These are the activations of a small neural network, seen along a few directions. Each row is one input.
In each table, some parts of the input vary, and every possible input appears once, in random order.
A made-up example of a description, with smaller parts first: one of 2 separate values, together with either a single point or one of 9 places along a line or (one of 4 places along a line, together with one of 8 places around a ring).
Shared parts are said once, and a part with two or three values counts as separate values.

A family of inputs:
row 1: [  4 -20 -45 -10  56  29 -43  51  -9  17 -38]
row 2: [ -7  22  15 -11   7 -10  15 -15   6   4 -10]
row 3: [ -7   5  17 -12  -1 -14   8 -16   1  15  -5]
row 4: [  6  -9  -8   5 -19  -6   6  12  -2 -17  11]
row 5: [-10  12  18  -9   0  -9   7 -19   0  14  -6]
row 6: [-17 -27 -44 -12  46  33 -49  55 -13  20 -27]
row 7: [-11  -7  -8  15 -21   4  -4  -8 -11 -20   8]
row 8: [ -3   0 -11  12 -17  -1   6   6  -3 -22   7]
row 9: [  4  -4  -7  22 -13   8  -1  -4   0 -11  18]
row 10: [  7 -13  -5   9 -16  -5   2   7  -4 -16  14]
row 11: [  1  -6 -10   7 -19  -2   7   9  -3 -19   9]
row 12: [ -4 -12  -8  13 -23  -5  -3   2  -9 -12  12]
row 13: [  1  -3  -6  22 -12  11  -3 -10   0 -15  16]
row 14: [  0  -4  -6  16 -15   3   3   1  -7 -20  10]
row 15: [ 12   3  24 -10   6  -3   7 -11  13  20   2]
row 16: [  3  -8  -6  12 -16  -2   2   4  -5 -18  13]
row 17: [  0  12  14 -15   5 -14  19  -7   8   9  -6]
row 18: [  3  10  21 -11   7 -13  12 -11   5  11  -5]
row 19: [ -4  18  15 -12   5  -9  18 -10   7   7  -9]
row 20: [ -1 -19 -50 -10  49  25 -36  56  -1  13 -43]
row 21: [ 16 -13 -47 -16  54  45 -48  38  -7  24 -17]
row 22: [  4   7  14 -17   6 -18  20  -2   9  11  -5]
row 23: [  2  20  24  -5   6   3   2 -22  10  12  -2]
row 24: [ -5  -2  -7  14 -14   4   1  -5  -6 -26   8]
row 25: [  7 -10  -7  16 -14   6  -1  -2   2 -10  20]
row 26: [  5   3  20 -14   7 -15  13  -8   6  10  -4]
row 27: [ -2  17  21  -8   7  -9  11 -14   4   8  -7]
row 28: [ -5  20  20  -8   8  -8   9 -18   3   5  -8]
row 29: [  1 -17  -5  10 -24  -5  -3   6  -9 -10  14]
row 30: [-13  15  18  -8   1 -11   4 -23  -2  10  -8]
row 31: [ -1  -1  19 -14   0 -17   9 -11   2  18  -3]
row 32: [ 12 -15  -4  15 -14   3  -1   2   2  -6  22]
row 33: [  5  18  23  -5   6   3   6 -17  13  16   1]
row 34: [  8  12  22  -6   5  -5   5 -14  13  19   2]
row 35: [ -8  -9  -9  15 -22   2  -3  -3 -10 -16  10]
row 36: [ -6   1 -11  10 -17   3   6   0  -4 -26   5]
Q: Changing only one part turns row 21 into row 20. The same change can be made to row 15. Which row results?
A: row 22
Q: Describe the family of inputs behind these rows.
A: one of 4 separate values, together with either a single point or (one of 2 separate values, together with one of 4 places along a line)
Q: Which other rows does row 26 become when the choice among 2 separate values takes its other values? List them by row number.
A: row 10
Q: Which other rows does row 8 become when the place on the line of 4 takes its other values? List them by row number.
A: row 4, row 11, row 36
Q: Which other rows does row 25 become when the choice among 2 separate values takes its other values? List them by row number.
A: row 34
